These are the activations of a small neural network, seen along a few directions. Each row is one input.
In each table, some parts of the input vary, and every possible input appears once, in random order.
Descriptions start from the smaller parts, as in this example, which fits no table here: line(6) and (point or line(11) or (values(3) and ring(8))).
Shared parts are said once, and a part with two or three values counts as separate values.

Other details of the inputs vary at random and push rows far along three fixed directions, the same in every table; ignore that.

Rows:
x1: [ 30  10  29   3   6  -5  24  23 -27 -16  10  12]
x2: [-19 -22  -1  12 -12  -6  26 -35  15  -2   4 -16]
x3: [ 21 -19  11 -36  20  -1  12  39 -53 -18   3  34]
x4: [-45 -44  -1  -8  21   5  -5  -3 -12  -4  -9  20]
x5: [ -7   4 -10  28 -19  -5  13 -36  31   5   0 -24]
x6: [  7  34   9  29   0   1 -14 -10  26   9   0 -16]
x7: [-34 -28 -19  -5 -10  -9  25 -30  22 -11   8   0]
x8: [-14 -26   2  20  13  -6  30 -18  28 -14  -9 -13]
x9: [ 56   9  30  27  -3 -10  44   0  22 -18  13 -17]
x10: [-45 -27 -39 -29   0   5 -23  13 -43   1 -20   8]
x11: [-13  14  -5  20   8  -4   8 -20  47 -11   4 -23]
x12: [ 51  38   3 -12 -21  -7  -9  12 -22  10  20   8]
x13: [ 59  14  15  11 -13 -12  47  -3  26 -22  18 -17]
x14: [-29 -29  -2  -2   2   2  -3 -12  -4   2  -7  13]
x15: [ -3  22 -27 -20 -14  -1 -42  19 -31  20 -11  11]
x16: [ 23   4   3 -25  -9  25  26  40 -27  14   3   8]
x17: [ 16  30   5  31  -2   1 -23 -15  39  16  -4 -20]
x18: [  7  22 -13   2  -7   1 -27  -8  21  12  -3  -8]
x19: [  0  23  -9  -8  -9   4 -42  -2  12  19  -4  -2]
x20: [  1   3  -4  27  -9  -4  11 -23  37   1 -12 -22]
x21: [-38 -22   0   0  15  -7  22 -15  28 -20   7   0]
x22: [  4  19 -14  18 -21   1 -20  -6   1  17 -10 -22]
x23: [-47 -46  -3  -9  24   9  -5  -7 -14  -4 -12   9]
x24: [ 21 -18  11 -28  -9  -7  40   2 -34 -19  26  20]
x25: [ 34  25  10 -14 -16  28  -9  49 -41  37  -4   8]
x26: [-18  -2 -12  -6  -4  -1 -19 -11  20   7  -1   5]
x27: [  6  31 -20   0  -8  -2 -40   6  15  20 -13  -6]
x28: [ -1  23  -5  -2   2   1 -46   5  22  18   1   7]
x29: [ -2  35  -3  22   0   3 -41  11   4  18 -15 -17]
x30: [-32 -40  -3  -6  -5  -2  24 -17 -18  -8   5  14]
x31: [46 10 25  8 -9 -2 21 -3 -6 -5 13  4]
x32: [-12  27 -12   2   8  -1 -29  12  10   6  -9  -5]
x33: [  4 -32  37 -10  18  -3  52   5 -32 -30  18  17]
x34: [ 28 -15  29 -11  -2   2  25   2 -29 -10  13  18]
x35: [-14  23  -3  -3  11   1 -33   3  10  10   3  -4]
x36: [ -9 -12   1   0  12  -2   7 -15  30  -8   6  -7]
x37: [-12 -23 -12   3  16  -1  16  -4  21 -19  -7 -14]
x38: [-54 -29   1 -15  22   6 -19  10 -35   2 -10  26]
x39: [-12   0 -14  -3  -3  11 -41  13 -26  15 -25   1]
x40: [ 33  35  10 -19   5   4 -29  48 -44   0   4  15]
x41: [-29 -28 -14  -7  22   2   1 -10  13 -11  -6  -1]
x42: [ 41   8  16  15 -21 -12  46  -9  -2 -12  12  -6]
Description of these inputs: values(2) and (point or (line(4) and line(5))).
The inputs of x27 and x20 match in every part but the values(2) part. If x13 is changed in the same way as x27 into x20, which row does it become? -> x39
The inputs of x2 and x24 match in every part but the values(2) part. If x34 is changed in the same way as x2 into x24, which row does it become? -> x19
A walk changes only the line(4) part. It starts at x29 and steps to x9. List the rest of the walk in order. -> x39, x22
Change only the values(2) part in x15. List by row number the other rows that result. -> x42
